Each row has a name. Each question is about the rows just above it.

[162  95 102 104  93 160  88 104 138 165 139 146  84  84  99 129 104 162
 161 100 158 139 136  99  96  91  97] -> vika
[109 148 160 145 156 113 170 139 102 104 109  85 189 103 147 118 188 103
 147 147 103 102 105 185 148 189 177] -> Rup
[ 90 137 147 130 157  95 150 105 173  85 159 161 129  84 136 147 160  87
 138 130  86 161 156 109 133 118 121] -> Zupo
Whose row is [109 148 160 145 156 113 170 139 102 104 109  85 189 103 147 118 188 103
 147 147 103 102 105 185 148 189 177]? : Rup
Where do [162  95 102 104  93 160  88 104 138 165 139 146  84  84  99 129 104 162
 161 100 158 139 136  99  96  91  97] appear? : vika
Where do [ 90 137 147 130 157  95 150 105 173  85 159 161 129  84 136 147 160  87
 138 130  86 161 156 109 133 118 121] appear? : Zupo

[107 129  74 157]  pap
[145  99 127 151]  Giv
[144 127 134 154]  nabop
[132 189 134 159]  Kadi
[121  74 128 128]  lobal
[157 146 138 104]  zovus
[133 147 130 146]  Rivit
[124 143  73 128]  Leme
[119 157 146 132]  Vop
[106 126 145 136]  Geto
[136 129  74 157]  gok
[169 145 131 136]  Zok
Which value is in both Leme and lobal? : [128]
Which value is in both Vop and Kadi? : [132]
Shared by Kadi and nabop: : [134]
Which value is in both Rivit and zovus? : [146]
The one value in Kadi and Vop: : [132]
The one value in gok and lobal: : [74]

[138 111  97 121] = lasi
[110 170 131 132] = gusu
[184 110 155 148] = nev
[169  90 184 131] = kibil
[137 178  85 111] = fesa
The one value in gusu and kibil: : [131]
Shared by nev and kibil: : [184]
Shared by fesa and lasi: : [111]

[140 139 139 169] -> nili
[132 139 169 132] -> balin
[170 107 133 169] -> Gil
Which value is in both nili and Gil? : [169]
Shared by Gil and balin: : [169]
Which row holds [132 139 169 132]? : balin

[161 128 115 118 101 113  87  99 107 133] : vovom
[126 130 126 134 125 141 135 146 132 131] : kare
[130 153 129 105 133 113 139 148 132 131] : paze
[117 118 155 145 135 139 131 131 143  88] : nade
[153 150 141 117  88 113 140 139 154 133] : Ziv
[133 167 152 129 156 117 124 125 136 116] : vupe
[128 132 102 134 115 139 133 131 167 156] : nol
[139 128 135 125 140 111 130 134 141 122] : bibi
[130 136 123 124 146 125 126 124 133 112] : potuz
[136 119 123 140 139 126 124 122 126 126] : Tadi
Shared by vovom and bibi: : [128]
Which value is in both nade and vovom? : [118]
The one value in nade and vupe: : [117]
Shared by Ziv and kare: : [141]

[149 107 156 128 104 115 123 169 122 121 114] : derul
[148 105 155 130 101 113 124 172 116 119 110] : Bon
[146 104 154 132  98 110 125 173 112 118 108] : rusak
[146 103 153 133  97 110 126 174 111 117 107] : gid
[145 120 152 134 126 109 126 167 124 123 117] : Labe
[147 104 154 131  99 111 125 172 114 118 110] : dudag
[154 113 161 120 116 124 119 163 134 126 124] : viku
[149 108 125 127 107 117 122 168 122 122 115] : zug
[152 112 160 111 121 122 120 164 130 125 121] : befa
[151 110 158 124 111 120 121 166 127 123 119] : rukov
[148 106 126 130 103 114 110 171 117 120 112] : vosa
[145 102 152 134  95 109 126 175 108 117 106] : sef
Shared by befa and sef: : [152]
The one value in derul and rusak: : [104]
Shared by rusak and derul: : [104]
Which value is in both derul and vosa? : [114]
The one value in dudag and viku: : [154]

[120 165 116 131 187  71 152 152 163  96 128 102 124 162  94 151 151 126
 152 181 169 124 135 141 121 152 144 146 111 147  93 155 102 115  75 139
 145 131  83 103  86 104 135 134 175 158 125] = guv
[164 128 189 136 158 131 117 134 134 104 123 104  86 180 128 170 105  95
 122 140 135 149 138 138 106 129 162 143 106 161 161 144 106 156  95 119
 144 153 111 155  67 124 120 103 141 142 122] = pepif
[137 174 156 131 155  98 117 160 172  74 148  80 119 168  90 161 181 107
 154 136 136 129 134 109 137 121 157 129 109 147 137 131 107  98 116 115
 149 146  95 133 135 124 124 100 129 121 151] = vor
Where do [164 128 189 136 158 131 117 134 134 104 123 104  86 180 128 170 105  95
 122 140 135 149 138 138 106 129 162 143 106 161 161 144 106 156  95 119
 144 153 111 155  67 124 120 103 141 142 122] appear? : pepif
Where do [137 174 156 131 155  98 117 160 172  74 148  80 119 168  90 161 181 107
 154 136 136 129 134 109 137 121 157 129 109 147 137 131 107  98 116 115
 149 146  95 133 135 124 124 100 129 121 151] appear? : vor
Whose row is [120 165 116 131 187  71 152 152 163  96 128 102 124 162  94 151 151 126
 152 181 169 124 135 141 121 152 144 146 111 147  93 155 102 115  75 139
 145 131  83 103  86 104 135 134 175 158 125]? : guv

[ 91 132 130 132 115 151 143] : Nazav
[134 107 118 124 159 151  98] : pufub
[ 92 137 128 130 118  84 142] : kaz
[ 91 132 116 132 115  87 143] : nukip
[ 83 133 133 126 117  83 146] : leso
[ 94 156 108  86 166 142 117] : pif
[164 136 152 119 148 164 110] : gaz
[179 129 108 116 131 120 137] : ral
Which value is in both pufub and Nazav? : [151]
The one value in ral and pif: : [108]

